Each row below holds a small network's activations on one input, seen along a few directions.
Each table varies a few parts of the input and shows all the possible inputs, shuffled.
A made-up example of a description, with smaller parts first: values(3) and (point or ring(9) or (ring(5) and line(6))).
Shared parts are said once, and a part with two or three values counts as separate values.

Rows:
r1: -25; -4; -56; -6; 0; -3; 35; -13; -39; -3; 2; 51; -60; -37; -23
r2: 16; 19; -22; -14; 0; -19; -22; -29; 4; 3; -21; 26; -62; -75; 0
r3: -22; -17; -14; 13; 6; 37; 0; 20; 5; -7; 61; -24; -8; 66; -29
r4: 14; 13; 15; -9; 21; -18; -32; -2; 3; -29; -60; -19; -31; -46; 60
r5: 13; -21; 20; 23; 1; 0; 17; 20; -25; -1; -41; -27; 69; 42; 23
r6: -17; -35; -47; 33; 14; 20; 33; 22; -54; -5; -13; 2; -58; 22; 7
r7: -9; -37; 18; 51; 18; 22; 12; -14; -35; 30; 17; 9; 35; 56; -33
r8: 2; 0; -10; -12; -10; 15; 8; 56; 19; -39; 3; -59; 27; 51; 27
r9: 23; 14; 35; 0; -18; -28; -20; -44; 22; 48; 0; 37; 27; -40; -26
r10: -30; 16; -19; -27; -9; 15; 6; -17; 18; -3; 80; 21; -11; 4; -58
r11: -19; -7; 0; 10; -17; -8; 36; -24; -25; 42; 23; 63; 31; -6; -49
r12: 7; -16; -30; 14; 11; 7; 20; 32; -40; -48; -61; -41; -24; 7; 50
r13: 14; 36; 3; -42; -26; -7; -27; -10; 63; 14; 46; 6; -14; -32; -20
r14: 13; 30; 39; -37; -1; -8; -38; 20; 62; -19; 4; -38; 18; -3; 37
r15: 19; 9; 69; 4; 9; -25; -29; -17; 23; 18; -42; -7; 60; -10; 31
Q: What is each input in this table made of?
A: values(3) and ring(5)
Q: Changing only the values(3) part turns r15 into r14. The same change can be made to r5. Which row results?
A: r8
Q: Which other rows does r10 become when the values(3) part takes its other values? List them by row number.
A: r1, r11
Q: Which other rows does r3 become when the values(3) part takes its other values? List them by row number.
A: r6, r7

Rows:
r16: -30; -16; -37; 11; -5; 26; 27; -7; -20; 16; 68; 28; -18; 32; -62
r17: -9; 33; -20; -37; -31; -21; 0; -37; 30; 42; 48; 74; -45; -73; -50
r18: 14; -5; 15; 5; 24; 8; -19; 31; 2; -48; -44; -65; 4; 24; 60
r19: -25; -15; -38; 17; 6; 9; 23; -28; -38; 18; 32; 52; -47; -11; -51
r20: 18; 0; 47; 3; 4; -6; -17; 31; 23; -12; -39; -47; 57; 30; 51
r21: -17; -11; -19; 15; -4; 3; 22; -37; -28; 35; 36; 56; -14; -10; -61
r22: 28; 2; 40; 6; 7; -15; -21; 11; 7; -13; -62; -39; 40; 0; 55
r23: -23; -10; -19; 7; -14; 11; 31; -19; -17; 34; 57; 46; 11; 16; -65
r24: 17; -3; 24; 1; 5; 8; -12; 42; 16; -34; -30; -70; 35; 44; 52
r25: -31; -15; -51; 11; 4; 23; 27; -18; -37; -3; 52; 29; -42; 11; -57
r26: 21; -3; 21; 7; 19; -8; -18; 20; -3; -29; -66; -45; 7; -1; 65
r27: 38; 43; 37; -45; -16; -39; -43; 12; 64; -5; -53; -19; 12; -61; 63
Q: Changing only one part turns r21 into r22. The same change can be made to r16. Which row results?
A: r24
Q: What is each input in this table made of?
A: values(2) and (point or ring(5))

Rows:
r28: -11; 1; -37; -5; -32; -15; 39; -24; -13; 52; 34; 79; -16; -34; -59
r29: 11; 7; 21; -11; -7; -4; 13; 40; 8; -49; -46; -58; 45; 23; 59
r30: -35; -22; -7; 22; 14; 23; 21; -31; -31; 15; 61; 31; 4; 37; -64
r31: 37; 28; 48; -28; 3; -24; -38; 2; 41; -13; -48; -35; 29; -34; 58
r32: -32; -18; -24; 19; -11; 2; 46; -18; -43; 45; 28; 74; 4; -2; -57
r33: -2; 4; -18; 3; -21; -11; 10; -56; -11; 47; 44; 66; -9; -36; -75
r34: -5; 15; -24; -17; -20; 7; -5; -37; 23; 27; 70; 39; -30; -22; -69
r35: 26; -30; 25; 40; 31; 20; -26; 23; -13; -21; -39; -68; 23; 59; 46
r36: 11; -18; 11; 17; 10; 8; -1; 46; -8; -27; -49; -63; 26; 46; 53
r37: 22; 27; 30; -35; -12; -25; -21; 26; 37; -7; -52; -28; 18; -32; 68
r38: -25; 0; -20; 0; -2; 28; -7; -14; 8; 9; 89; 11; -28; 22; -62
r39: 26; 21; 43; -14; -11; -34; -27; 19; 46; 20; -63; -5; -5; -42; 71
r40: 38; 22; 61; -8; 2; -31; -50; -1; 47; 13; -55; -15; 0; -44; 58
r41: -16; -6; -48; 13; 31; 12; 1; -55; -49; -27; 16; 25; -81; -36; -40
r42: -44; -23; -26; 13; 0; 19; 47; 3; -34; 21; 52; 44; -7; 37; -49
r43: 13; -32; 8; 34; 17; 18; -4; 46; -16; -15; -45; -58; 15; 60; 58
r44: -23; -16; -5; 27; 2; 6; 21; -52; -40; 39; 35; 62; 14; -3; -71
r45: 25; -16; 29; 24; 25; 9; -18; 22; -5; -34; -45; -71; 36; 44; 42
r46: -15; 13; -44; -26; -33; 4; 21; -3; 20; 33; 62; 52; -40; -20; -55
r47: -34; -2; -39; -8; -15; 24; 24; 17; 6; 16; 78; 25; -34; 24; -46
r48: 13; 22; 14; -33; -2; -22; -20; 33; 33; -31; -52; -32; 35; -15; 64
r49: 25; 23; 31; -27; 12; -21; -41; 11; 36; -38; -46; -41; 43; -17; 52
r50: 22; 9; 39; -5; 5; -2; -12; 19; 9; -56; -38; -69; 50; 21; 46
r51: -27; -10; -68; 4; 13; 10; 26; -15; -51; -20; 11; 37; -93; -35; -27
Q: Changing only one part turns r30 into r42. The same change can be made to r45. Which row results?
A: r36
Q: What is each input in this table made of?
A: values(2) and (point or ring(5) or line(6))
Q: Which other rows does r41 become when the values(2) part takes its other values? List them by row number.
A: r51

Rows:
r52: -12; -21; -22; 25; 19; 16; 10; -8; -37; -7; 4; 3; -29; 14; -13
r53: -27; -6; -16; 3; -12; 7; 29; -15; -13; 30; 50; 48; 4; 9; -55
r54: 10; 4; 34; -6; 3; -2; -17; 35; 28; -13; -25; -43; 38; 26; 48
r55: 39; 23; 32; -19; 0; -30; -34; 12; 29; -22; -76; -37; 7; -43; 73
r56: -12; -21; 1; 24; 3; 16; 15; 0; -18; 15; 24; 5; 18; 40; -25
r57: -17; 9; -47; -11; -14; -1; 13; -40; -10; 28; 52; 67; -61; -47; -66
r58: 6; -8; 18; 9; 5; 10; -2; 17; 2; -16; -5; -37; 40; 40; 13
r59: 6; -8; -4; 9; 20; 9; -6; 9; -16; -38; -25; -39; -7; 14; 25
r60: -16; 9; -23; -12; -29; 0; 19; -32; 9; 50; 72; 67; -14; -20; -77
r61: 11; 4; 13; -5; 17; -2; -21; 27; 10; -35; -45; -45; -9; 0; 61
r62: 39; 23; 53; -20; -14; -29; -30; 20; 48; 1; -56; -35; 56; -16; 60
r63: -27; -7; -40; 4; 3; 6; 24; -23; -31; 8; 31; 47; -43; -18; -43
Q: What is each input in this table made of?
A: values(2) and line(6)
Q: Changing only the line(6) part turns r58 into r60. The same change can be made to r59. Which row results?
A: r57

Rows:
r64: -9; -23; 7; 25; 7; 16; 17; 15; -22; -2; 3; -17; 27; 50; -1
r65: -23; -8; -35; 8; -7; 6; 24; -40; -26; 42; 54; 70; -28; -16; -74
r66: -31; -2; -48; -3; -11; 10; 21; -30; -14; 29; 70; 65; -45; -15; -76
r67: 4; -11; 8; 18; 18; 5; -6; -2; -18; -16; -23; -20; 2; 11; 16
r68: -4; -14; -9; 12; 12; 18; 3; 17; -12; -21; 3; -30; 8; 38; 4
r69: 14; 22; 11; -23; -13; -16; -15; 2; 29; -1; -13; -3; -10; -34; 20
r70: 15; 21; 31; -19; -15; -23; -14; -6; 32; 17; -13; 9; 26; -28; 12
r71: 17; 16; 22; -11; -10; -22; -12; -7; 18; 8; -26; 6; 5; -34; 19
r72: 13; 27; 19; -31; -17; -17; -19; 3; 44; 9; 1; 1; 13; -27; 13
r73: 9; 4; 6; -3; 3; -14; -5; 0; -2; -2; -34; 2; -3; -23; 24
r74: 5; 11; -4; -15; -2; -9; -4; 8; 9; -14; -20; -7; -18; -23; 24
r75: -1; -20; 2; 23; 14; 12; 6; 7; -23; -11; -10; -21; 21; 36; 4
r76: 2; -5; -3; 5; 16; 10; -8; 7; -7; -26; -9; -29; -13; 12; 16
r77: -11; -18; -6; 14; 6; 23; 13; 25; -10; -11; 17; -25; 15; 53; -2
Q: What is each input in this table made of?
A: values(2) and (point or line(6))
Q: Changing only the values(2) part turns r74 into r73. The same change can be made to r68. Which row results?
A: r75
Q: Which other rows does r70 become when the values(2) part takes its other values? List them by row number.
A: r72
